Each row below holds a small network's activations on one input, seen along a few directions.
Each table varies a few parts of the input and shows all the possible inputs, shuffled.
Descriptions start from the smaller parts, as in this example, which fits no table here: one of 4 places along a line, together with either a single point or one of 11 places around a ring or (one of 3 separate values, together with one of 5 places around a ring).
Shared parts are said once, and a part with two or three values counts as separate values.
(in the rows, 128 means zero)

Other details of the inputs shift rows strongly along three fixed directions, in all tables alike. That doesn't count.

Table:
R1: [118 145 102 231 134  80 166 156 181 161  69]
R2: [ 88 148 132  98  94 168 124 151 113 138 119]
R3: [127 124 110  73  84 119 180 161 184 127 114]
R4: [125 139 164 136 128 162 106  97  51 100 143]
R5: [158 127 113 191 157 120 142 136 201 167  91]
R6: [209 147 115 178 184  53 145 127  97 166 104]
R7: [119 140 136 211 177 107  69  81 108 126  96]
R8: [202 124 121  81 192 126 131 120 113 164 156]
R9: [205 143 140  89 163 126 143 125  94 172 153]
R10: [187 113 186 149 191  99 104 141 105 109 134]
R11: [112 135 124 115 122 162 150 154 156 167 140]
R12: [ 57 121 136 204 109 152  71  81  81  68 184]
R13: [104 123 122  87 107 164 114 130 170 114 132]
R14: [109  90 133 122 136 128 102  73  96  69 161]
R15: [ 93  95 106 115 119 147 150 134 156 111 157]
R16: [108 108 150 155 134 174 104  82 111  69 135]
R17: [143 126 128  50 101 132 203 165 109 146 150]
R18: [ 84 104 143 125 129 130  99  76  59  56 145]
R19: [126 155 133  98  99 146 148 165 117 159  93]
R20: [ 83  82 122 126 140 140  78  71 106  68 185]
R21: [ 74 135 105  97  98 128 126 143 147 113 141]
R22: [107 104 101 115 156 108 117 117 138 135 156]
R23: [ 75 105 121  97 137 163 123 124 160 129 127]
R24: [104 149 145 113 108 162 160 154 103 142 109]
R25: [191 131 136  74 184 106 133 110  95 157 117]
R26: [101 131 159 203  79 168 150 119 161  96  86]
R27: [ 82 139 134 108 112 177 141 145 125 143 142]
R28: [135 158 127 206 159 109  43  85 125 122 116]
R29: [126 136 112  41 113 162 143 169 144 180 148]
R30: [147 129 101 147 186  69 105 109 114 159 140]
R31: [122 117 128  80 103 164 120 126 167 107 129]
R32: [ 90 121 129 142 140 134 106 101  50  77 153]
R33: [199 124 115  96 155  98 147 131 107 166 186]
R34: [140 139 139  82  80 156 177 165 156 149  91]
R35: [105 118 135 105 108 182 141 135 147 133 153]
R36: [166 117 123 178 152 106 141 119 211 157  77]
R37: [120 133 132 129  87 147 148 138 201 116  77]
R38: [112 130 112  29 157 139 165 160 144 186 118]
R39: [116 117 143 124  92 144  89  88  59  63 173]
R40: [108 108 137 114 115 151 163 127 185 121  84]
R41: [ 74 147 144 179 103 166 130 133 127 125 108]
R42: [214 135 125  85 152 122 109 125 114 173 156]
R43: [131 142 114  44 142 122 150 154  47 165 188]
R44: [102 141 120 104  87 128 204 184 129 154 112]
R45: [188 129 121 153 169  82 140 111  96 132 132]
R46: [ 90 141 119  91 128 157 184 176 150 163  88]
R47: [ 58 140 155 206  98 164  45  74  96  39 102]
R48: [200 162  97 175 162  51 102 135 118 201 139]
R49: [132 128 136  77 106 131 109 116  37 101 169]
R50: [112 123  98 110  95 125 139 160 159 157 151]
R51: [ 84 119 108 145  91 141 165 159 174 144 146]
R52: [120 129 115 154 171  84  97 100  88 130 137]
R53: [ 97 159 116  66 106 143 158 177 162 161  86]
R54: [ 78 132 140 170 120 162 136 128 123 103  81]
R55: [140 149 119 207  93  74 150 143 185 128  52]
R56: [136 133 120  96  95 108 160 143 150 116 111]
R57: [ 93 102 133 160 104 120 149 104 151  81 100]
R58: [108  87 190  89 133 137 139 158 151  86 113]
R59: [158 133 136 222 112 130 154 134 214 155  87]
R60: [139 109 208 129 140 144  97 135  82  76 169]
R61: [187 132  95  79 162  81 106 127 124 159 173]
R62: [123 131 110 230 169  93  84  91 111 116 143]
R63: [146 133 151 206 168 106  84  72  99 108  82]
R64: [106 120 131 163  88 169 103 123 174 117 124]
R65: [123 144 114  98 118 114 109 136  68 141 163]
R66: [149 112 191  45 149 132  80 140  79  72 169]
R67: [124 107 122 120 118 129  75  83 114  66 181]
R68: [187 131 183 183 122  90 131 183 183 142  83]
R69: [ 89 123 111  79 111 112 196 168 145 146  89]
R70: [125  83 117  58 146 130 121  98 105 100 184]
R71: [122 142 113  49  89 123 174 182  99 158 130]
R72: [107 141 126 127 122 112  80 100  62  81 146]
R73: [190 164 137 134 157  94 100 114  99 145  93]
R74: [ 68 105 125 205  72 153 140 124 186  94 139]
R75: [209 159 136 230 190  76 121 110 118 164  64]
R76: [131  92 117  67 150 145 124 105  86  93 202]
R77: [102 103 104  75 161 143 104 112  75 110 209]
R78: [ 95 120 148 196 103 165 150 115 168  84  72]
R79: [121 111 113 148  65 132 158 150 198 124 122]
R80: [ 66 112 124 167 125 178 117 121 167 106 122]
R81: [164 148 128 204 113  80 177 151 144 160  84]
R82: [118 148 116  36 110 160 150 175 129 181 137]
R83: [163 161 104 146 160  62  93 123 100 154 131]
R84: [159 119 111 111 165 112 148 140 190 185 101]
R85: [107 136 160 156  93 166  85  98  78  82 118]
R86: [234 166 130 151 173  71 107 114 128 167  89]
R87: [173 142  90  80 169  78 100 132 115 167 176]
R88: [102 108 110 106  81 145 132 142 155 121 162]
R89: [119 108 115 135 109 127 189 145 174 118 112]
R90: [106 112 136 177  83 141 153 120 149  93 137]
R91: [ 68 127 127 172 128 167 123 125 153 114 106]
R92: [121 119 122 130  64 132 165 147 171 119 119]
R93: [207 163 104 150 191  76  80 124 150 195 121]
R94: [180 132 135  21 131 152 128 135  83 152 165]
R95: [138 138 139 149 178 112  91  94  78 131 102]
Description of these inputs: one of 5 places around a ring, together with either a single point or (one of 2 separate values, together with one of 9 places around a ring).
Q: Changing only the place on the ring of 5 turns R73 into R4. The same change can be made to R28. Which row results?
A: R27
Q: Changing only the place on the ring of 5 turns R87 into R50. The same change can be made to R93. Which row results?
A: R29
Q: Which other rows does R74 become when the choice among 2 separate values takes its other values? List them by row number.
A: R35
Q: Which other rows does R85 become when the choice among 2 separate values takes its other values? List them by row number.
A: R49

Table:
R96: [147 122 123  85 138 139 135 132 127 148 149]
R97: [132 129 121  82 133 128 144 154 154 153 118]
R98: [100 115 131 133 111 157  99 101 131  95 143]
R99: [110 130 150 135 117 156 109 114  98 105 134]
R100: [134 139 139 148 139 136  86 108 111 117 131]
R101: [146 131 127 133 144 119 146 150 164 159 110]
R102: [120 134 139  91 132 141 113 119  87 118 133]
R103: [157 133 118 134 124 102 140 138 152 145 127]
R104: [ 81 100 132 136 104 162 128 112 145  84 142]
R105: [ 94 124 138 133  87 152 126 127 124  90 127]
R106: [140 139 136 173 114 125 139 130 137 132 101]
R107: [117 137 129 138 118 132 142 147 170 140  86]
R108: [118 131 140  82 124 150 155 147 113 137 123]
R109: [ 83 119 137 155  71 143 139 143 166  94 112]
R110: [ 85 109 120 111  92 152 146 132 168 102 122]
R111: [129 138 132 111 131 126 161 152 139 150  93]
R112: [143 133 125  86 136 132 125 143 134 149 138]
R113: [134 135 136 158 154 122 109 117 129 130 107]
R114: [162 130 129  82 130 112 155 160 121 159 145]
R115: [140 139 142  73 143 144  95 109  55 121 162]
R116: [182 125 113  99 178  93 126 120 113 158 147]
R117: [151 140 124 153 123  98 149 146 150 146  91]
R118: [137 131 131 156 120 115 157 146 148 137 101]
R119: [127 112 134 131 152 144  90  88  95 103 162]
R120: [115 138  98 140 137 106 148 144 141 163 117]
R121: [127 112 137 156 141 126  92  89  94  86 166]
R122: [172 150 132 170 143 102 104 109 102 138 118]
R123: [168 139 130 111 167 107 122 116  76 141 133]
R124: [ 85 123 133  71  91 164 155 141 116 104 121]
R125: [170 138 133 151 140 106 123 128 108 141 131]
R126: [144 146 109 218 148  96  91 104 118 149 136]
R127: [ 88 109 142  97 100 152 145 141 121  97 145]
R128: [ 84 120 146 134 113 169 122 124 132  97 122]
R129: [140 121 127 182 143  98 114 105 135 112 125]
R130: [148 133 123 131 124  94 148 152 152 150 108]
R131: [155 128 115 144 154 104 142 131 164 160 102]
R132: [ 89 140  97 173 100 116 152 148 180 150  92]
R133: [144 150  98 140 142 101 116 128 116 167 142]
R134: [158 126 110  70 132 121 148 144 140 157 146]
R135: [131 130 146 128 146 150  84 103  87 110 154]
R136: [107 123 134 147 113 129 145 134 137 109 104]
R137: [141 137 128 117 120 125 178 157 143 155  96]
R138: [144 128 129 137 162 115 109 120 128 136 126]
R139: [119 117 141 154 136 116 102 108 104  95 139]
R140: [133 109 126  61 136 151 116 113  89 115 189]
R141: [103 112 131 115  94 149 148 136 146 105 143]
R142: [137 127 138 161 141 132  94 112 129 121 138]
R143: [ 89 131 116 234 124 122  97  99 135 111 124]
R144: [ 93 114 122 101  91 141 156 142 157 106 125]
R145: [145 123 114  39 147 132 139 137 115 153 150]
Q: Changing only one part turns R116 into R104. The same change can be made to R138. Which row results?
A: R101
Q: What do these inputs look like to the network?
A: one of 5 places around a ring, together with either a single point or one of 9 places around a ring
Q: Start at R99 and move only the place on the ring of 9, one step at a time. The first step leads to R106. Which rows follow, in order?
A: R125, R114, R141, R140, R96, R142, R135

Table:
R146: [151 143 126  84 144 114 116 148 120 175 149]
R147: [122 130 149 120 154 141 114 134 117 134 121]
R148: [106 124 130 150 100 164 138 125 178 133  93]
R149: [149 158 114 177 146 108  83 111  90 126 136]
R150: [ 97 123 128  85 120 142 169 152 161 135  83]
R151: [183 123 133 169 137 112 126 112 152 148 114]
R152: [165 135 122 106 144  81 175 152 126 160 107]
R153: [150 131 147 169 164 120  63 102 116 131 133]
R154: [123 119 147  89 134 161 122 121  96  80 153]
R155: [ 26  85 100 107  90 164 157 129 179  84 137]
R156: [147 142 122 179 128 122  94  95 128 148 126]
R157: [137 130 138 200 101  98 136 150 198 143 101]
R158: [129 137 127 199 110 116 104 114 119  90 132]
R159: [106 128 124 152 120 118  83  93 122 105 126]
R160: [160 138  94 169 184 100  96 103 126 131 165]
R161: [ 90 116 125  96 105 146 140 135 168 120  95]
R162: [114 133 104  61 116 118 153 155 111 153 124]
R163: [122 125 147 126 125 122 153 153 121 131 130]
R164: [154 142 132 129 144 114 137 131  97 119 137]
R165: [130 145 140 165 154 113 112 128 106 145 117]
R166: [132 129 134  91 120 143  93 108  85  85 185]
R167: [120 143 129 132 127 146 151 152 163 134  85]
R168: [154 123 134  64 136 147 119 128 108 107 161]
R169: [142 144 115  73 125 144 158 169 171 159 104]
R170: [ 77 131 121 104 103 135 176 154 151 131  84]
R171: [103 120 121 196  83 101 147 134 168 109  89]
R172: [136 106 131  77 123 124 138 128 137 116 128]
R173: [135 123 118  80 101 135 166 147 107 145 150]
R174: [131 145 104 148 102 122 165 155 156 178  92]
R175: [172 121  99 100 195  88 132 144 128 193 172]
R176: [ 96 142 133 107 131 159 111 117  76  95 144]
R177: [ 81 127 138 158 113 145  81 114  89 101 149]
R178: [194 133 116 112 155  65 119 119 117 156 141]
R179: [182 130 121  90 131 113 141 127 117 165 155]
R180: [132 124 140 120 127 137 142 113  85 116 146]
R181: [ 95 131 137 110 126 164 118 102  72 112 145]
R182: [150 159 113 174 125 108 115 135 168 150 102]
R183: [ 91 106 165 182 111 152 116 121 147  78 115]
R184: [145 127 129  89 121 110 155 169 114 157 148]
R185: [158 121 144 177 131 107 127 142 180 142 103]
R186: [127 127 139 112 144 160 118 108  99 130 127]
R187: [ 99 103 146 118 117 142 137 117 131  81 115]
R188: [ 86  97 104 101 133 166 124  98 112 110 187]
R189: [133 113 153 182 131 143 111  88 116  95 126]
Q: What do these inputs look like to the network?
A: one of 4 separate values, together with either a single point or (one of 2 separate values, together with one of 5 places around a ring)
Q: Changing only the choice among 4 separate values turns R154 into R183. The same change can be made to R166. Which row results?
A: R157
Q: Which other rows does R183 become when the choice among 2 separate values takes its other values? List them by row number.
A: R147
Q: Which other rows does R177 become when the choice among 4 separate values takes its other values? List them by row number.
A: R149, R162, R174
Q: Which other rows does R146 become when the choice among 2 separate values takes its other values? List them by row number.
A: R157
Q: Which other rows agree with R171 in the choice among 4 separate values? List them by row number.
A: R150, R152, R155, R159, R161, R162, R170, R172, R178, R187
